These are the activations of a small neural network, seen along a few directions. Each row is one input.
Each table varies a few parts of the input and shows all the possible inputs, shuffled.
A made-up example of a description, with smaller parts first: ring(8) and (point or line(9) or (values(3) and line(6))).
Shared parts are said once, and a part with two or three values counts as separate values.
In the rows, 128 means zero.

Rows:
r1: [ 88 125  77 128  95 106 112 125 145 137  82  98 120 118 116 122 132 134]
r2: [129 152 147  96 129 118 145 122 120 157 139  98 149 126 109 141 125 102]
r3: [162 135 168 119 116 139 132 121 103 146 142 109 149 122 122 133 114 126]
r4: [ 72 134  83 123 105 122 136 119 121 115 111 122 105 130 139 141 113 154]
r5: [162 115 154 130 109 157 134 138 103 154 159 107 162 143 134 119 140 106]
r6: [113 163 157  93 141 133 157 112 111 136 162 123 143 132 128 151  98 123]
r7: [112 108 101 155  83 127 111 122 128 134  87 108 112 116 130 117 124 148]
r8: [138 129 156 108 130 170 151 134 107 145 171 123 140 141 156 119 121 115]
r9: [100  95  92 152 107 157 115 139 122 122 110 122 102 144 156 108 116 134]
r10: [201 150 121 163 193  44 103 135 207  74  95 205 114 101 101 145 148 151]
r11: [ 71 108  91 138 122 144 121 147 115 117 114 141 102 130 146 121 125 129]
r12: [220 154 196 114 229  66 119 100 179  79 155 187 138 124  77 137 176 140]
r13: [118  88  92 173  86 157 104 138 127 134  94 110 120 139 134 107 135 126]
r14: [105 139 156 101 146 152 155 140 104 142 171 138 135 128 142 130 124 104]
The inputs of r3 and r7 match in every part but one. If r12 is changed in the same way as r3 into r7, which row does it become?
> r10
What is each input in this table made of?
> values(2) and (point or ring(6))
Which other rows does r9 become when the values(2) part takes its other values? List them by row number.
> r8

Rows:
r15: [127 112 124 125 144 178 118 174 124 140 158 109 148 140 123  90 166 101]
r16: [106 135 115 109 107 145 120 111 137 139 115  61 144 129  97 111 146 137]
r17: [134 105  88 181  84 123  92 139 143 133  88 118 151 115 120 113 154 130]
r18: [123 151 151 104 143  89 151 132 124 159 117 124 134 102 119 169 131  87]
r19: [165 113 126 171 122  88  87 133 156 132  77 134 123 123 118 132 138 112]
r20: [169 118 126 172 160  64  84 128 163  85 117 181 111 124 107 141 140 166]
r21: [130 142 125 104 150 109 128  95 136 120 108  83 141 141  79 120 133 126]
r22: [131 163 150  93 168  76 148 118 127 127 142 181 123 100 120 187 143 128]
r23: [179 130 144 123  79 166 132 135 100 163 152  94 149 122 129 122 109 130]
r24: [ 56 107  95 101 111 149 120  96  96 131 105  92 104 141 136 109 111 162]
r25: [ 92 157 124 109 110 119 143 150 109 159 134 102 151  98 106 125 121  98]
r26: [145 126 161 125 171 156 126 138 157 142 159 145 127 143 116 100 150  74]
r27: [ 33 125 125 123  99 127 159 134 101 149 141 125 101 115 153 143  94 116]
r28: [190 148 189 141 144 125 147  92 138 112 166 164 144 129 145 157 121 168]
r29: [ 73  93 117 131 128 177 139 165  81 117 136 131 113 171 160  96 130 113]
r30: [163 118 168 104 184 129 121 128 165 102 176 194 116 130 146 119 168 114]
r31: [143 146 137 100 159  86 139  88 153  90 139 139 101 130  95 131 164 170]
r32: [127 112 131 138  78 168 141 120  59 125 137 107 117 139 177 136  82 144]
r33: [131 163  39 117 118 112 142 157 191 115 124 147 122 140 193 148  89 136]
r34: [189 144 178 136 133 149 141 118 118 141 134 112 157 133 112 134  91 125]
r35: [ 84  82  77 181  96 154 110 137 110 108  64 146 111 123 136 106 108 152]
What is each input in this table made of?
> point or (line(4) and values(5))
Which other rows does r19 become when the line(4) part takes its other values? List them by row number.
> r17, r20, r35
Start at r31 and move only the line(4) part, one step at a time. The first step leads to r21. Which rows follow, in order?
> r16, r24

Rows:
r36: [114 139 121 127 154 106 116 121 152 107 120 145 120 132 102 133 134 136]
r37: [135 114 135 148 147 138 116 145 111 117 142 136 127 138 126 111 140 118]
r38: [122 157 144  95 130 111 141 121 121 140 141 103 148 121 113 129 127 112]
r39: [153 125 153 119 111 137 133 130 128 148 139  94 160 118 125 122 137 123]
r40: [130 131 105 124 144  95 123 132 153 121 103 144 115 111 124 149 133 139]
r41: [121 147 144 101 138 127 143 110 128 129 150 127 136 125 131 144 120 113]
r42: [128 164 136 101 132 126 147 123 118 139 145 124 141 120 125 142 120 118]
r43: [146 115 158 128 124 149 128 121 121 137 145 118 149 135 127 121 134 120]
r44: [162 119 120 158 117 110 102 124 143 117  96 122 125 125 106 124 140 131]
r45: [158 116 114 141 130 120 106 141 149 120 102 137 131 109 126 109 145 136]
r46: [112 144 122 118 163 118 146 137 138 111 140 150 123 125 138 129 125 120]
r47: [ 64  86  64 149  56 181 125 131  88 162 107  74 111 152 168 113 112 124]
r48: [146 116 144 137 130 140 123 138 116 132 139 150 136 135 145 122 133 122]
r49: [ 28 110  85 127  59 162 134 138  87 149  99  90 105 127 156 124  88 134]
r50: [119 131 123 125 144 102 135 129 143 112 140 151 105 133 126 139 125 152]
r51: [111 142 134 107 153 117 141 137 122 124 142 154 132 140 126 124 132 120]
r52: [150 113 132 151 133 132 111 136 140 121 136 142 108 131 135 118 130 126]
r53: [155 123 158 125 118 149 128 113 111 146 141 109 139 134 123 126 129 123]
r54: [154 116 127 153 127 127 102 122 141 108 120 140 129 130 118 118 130 147]
r55: [153 112 152 136 128 153 130 118 114 135 140 130 125 138 131 130 123 127]
r56: [133 149 114 133 130  87 131 125 173 109  90 131 123 114 112 149 140 150]
r57: [123 145 133 113 148 128 156 123 121 129 141 145 130 124 133 140 118 125]
The inputs of r36 and r54 match in every part but one. If r50 is changed in the same way as r36 into r54, which row does it become?
> r52
What is each input in this table made of?
> values(2) and (point or line(10))

Rows:
r58: [157  98 120 191  86 121  93 145 138 134  77 122 131 115 142 118 138 132]
r59: [ 98 139  94 107  80 139 148 109 122 165  96  86 121 127 145 130  85 137]
r60: [102 118 163 113 156 154 140 116  98 124 171 125 119 151 139 124 125 110]
r61: [155  91 123 150 109 130  88 139 134 127 113 128 139 114 122  93 166 132]
r62: [126 102 139 119 182 122 133 122 152 102 133 160 113 156 125 120 154 147]
r63: [137 104 125 132  94 174 109 141 105 144 153  98 164 140 128 111 136 112]
r64: [ 66 134  98 114 128 142 156 178 129 130 149 149 112 114 177 132 111  82]
r65: [ 99 115 131 119 121 160 132 124  90 120 166 115 109 140 150 120 124 147]
r66: [175  91 140 133 157 120 109 133 152 145 127 132 131 132 109  94 172 105]
r67: [116 116 106 143  98 156 148 122  95 116 136 116 109 140 171 132  87 146]
r68: [ 87 158 140  79 132 130 144 110 106 151 134  99 139 133 116 136 147  96]
r69: [115 144 113 104 155  72 126 121 144 121 110 121 119 143  83 129 164 122]
r70: [ 80 135  59 146 166 115 117 184 156 119 115 191 107 123 144 129 128 112]
r71: [170 175 121 105 156  60 128 111 155  94 121 137 149 104  96 173 122 140]
r72: [120 108 105 176 116 132 117 117 132 100  90 155  93 125 150 143 120 164]
r73: [110 108 118 148 133 140 120 114 137  93 123 155 101 129 131 116 158 165]
r74: [185 148 187 127 139 150 146 145 113 157 156 127 161 124 113 127 109 113]
r75: [ 81 143 113  87  97 146 129 115 115 144 127  86 137 124 126 122 126 130]
r76: [142 102 159 112 134 168 122 138 110 164 159 111 148 147 112 127 143  83]
r77: [ 96 129  93 167 100  93  99 112 155 124  66 104 107 107 113 147  97 143]
r78: [145 111 116 165  64 158 133 145 118 162 124  94 147 151 150 125 118 123]
r79: [ 97 127  98 119 116 100 100 121 141 102  93 111 125 114  92 119 136 143]
r80: [178 151 158 125 174  98 131 111 161  94 146 180 122 138 134 141 115 163]
r81: [227 149 165 141 154 116 122 139 170 125 132 139 128 107 111 119 143 128]
r82: [136 156 187 119 145 133 161 106 101 119 172 161 132 130 137 135  94 124]
r83: [127 174 157  86 135  99 176 109  99 153 141 125 165  99 115 164 112 127]
What is each input in this table made of?
> values(2) and (point or (values(3) and line(4)))
The inputs of r68 and r69 match in every part but the values(2) part. If r76 is changed in the same way as r68 into r69, which row does it become?
> r66
Which other rows does r72 become when the line(4) part takes its other values? List them by row number.
> r62, r73, r80
Which other rows does r65 become when the line(4) part takes its other values? List them by row number.
> r60, r67, r82
Which other rows does r75 become when the values(2) part takes its other values? List them by row number.
> r79
